A small network was trained on made-up records. Each row is its average activation on records with the value named, seen along a few directions.
Values that are neighbours, or in one group, have similar rows; names and order tell nothing.
(in the rows, 500 means zero)
Random noise pushes rows far along 5 fixed directions. That doesn't count. These rows show it; they differ only by the noise:
[522 489 527 395 472 403 446 626 443 553 566 670 567 632 575 507 493 460
 645 561 617]
[573 533 584 565 469 247 422 531 479 345 490 520 496 579 472 668 523 274
 570 489 484]
[488 377 437 361 398 717 643 493 422 736 518 551 467 739 459 454 273 618
 548 557 492]
[583 391 514 409 420 496 583 515 560 545 477 478 413 431 600 692 382 539
 320 533 699]
[658 308 545 232 501 330 521 782 551 580 384 621 394 800 661 625 126 230
 603 621 866]
[402 452 533 300 457 658 660 580 627 850 517 589 483 378 556 280 215 616
 397 461 657]
[443 636 571 593 475 335 398 506 402 448 588 616 618 625 380 428 607 359
 730 454 303]


Values of D:
d3: [472 618 471 569 632 319 314 578 564 373 440 465 512 524 421 442 542 279
 695 432 488]
d4: [492 575 630 530 613 340 512 559 565 388 445 522 547 319 557 396 569 361
 476 479 463]
d1: [519 441 371 542 597 759 518 358 449 502 429 318 479 750 313 380 402 532
 592 461 270]
d6: [475 559 500 637 497 430 492 451 585 406 427 336 399 502 402 573 392 334
 428 362 451]
d5: [374 431 488 286 511 670 614 664 562 785 486 670 524 377 625 258 366 638
 493 569 650]
d10: [466 581 596 595 474 605 540 359 432 518 549 491 547 484 408 362 565 562
 467 424 253]
d8: [501 506 418 512 640 554 460 510 422 407 459 480 493 499 572 487 689 538
 610 571 430]
d2: [581 498 445 531 604 201 326 652 519 221 355 502 532 559 517 699 637 270
 688 610 592]
d7: [402 540 550 496 466 531 520 514 534 640 596 624 514 342 533 354 505 594
 444 488 548]
d9: [441 565 474 563 510 652 465 411 496 567 617 428 568 556 432 210 515 631
 463 429 401]
D is arranged as a network in which each value has 3 neighbours.
- Which values are neighbours of d9? Give them in the order they are listed. => d1, d6, d10
- Which values are neighbours of d2? Give them in the order they are listed. => d3, d5, d8

Values of H:
h10: [456 553 483 605 508 557 545 450 508 552 451 369 466 775 277 354 264 365
 597 427 270]
h8: [522 565 403 563 549 480 359 471 457 348 583 413 535 456 528 557 678 650
 557 480 520]
h7: [379 684 471 666 482 523 443 344 592 516 649 410 580 141 457 447 752 724
 332 298 394]
h6: [476 508 576 485 394 540 525 488 475 567 595 642 562 309 610 526 620 652
 349 591 657]
h12: [519 459 366 428 519 753 523 416 494 555 555 376 457 438 547 490 520 774
 385 535 600]
h4: [454 552 503 411 624 514 421 638 424 456 526 641 657 501 619 301 643 512
 681 594 502]
h3: [405 548 503 698 539 626 611 277 624 472 370 280 373 145 322 491 546 587
 313 317 165]
h9: [528 472 528 282 480 458 410 752 588 698 655 757 564 392 818 450 531 638
 399 612 986]
h11: [571 430 495 520 380 542 577 399 385 475 595 530 470 469 587 777 663 709
 363 554 509]
h1: [548 440 446 404 489 467 371 556 359 404 601 735 676 387 679 658 903 699
 580 721 677]
h5: [524 364 433 394 452 638 666 417 370 524 466 509 516 587 500 566 527 625
 535 580 399]
h2: [373 586 618 565 446 433 560 507 604 685 437 502 477 633 299 247 152 183
 550 319 380]
H is arranged as 3 separate groups.
- List the group mates of h11, in the order listed. => h6, h9, h2
- List the group mates of h1, in the order listed. => h4, h3, h5
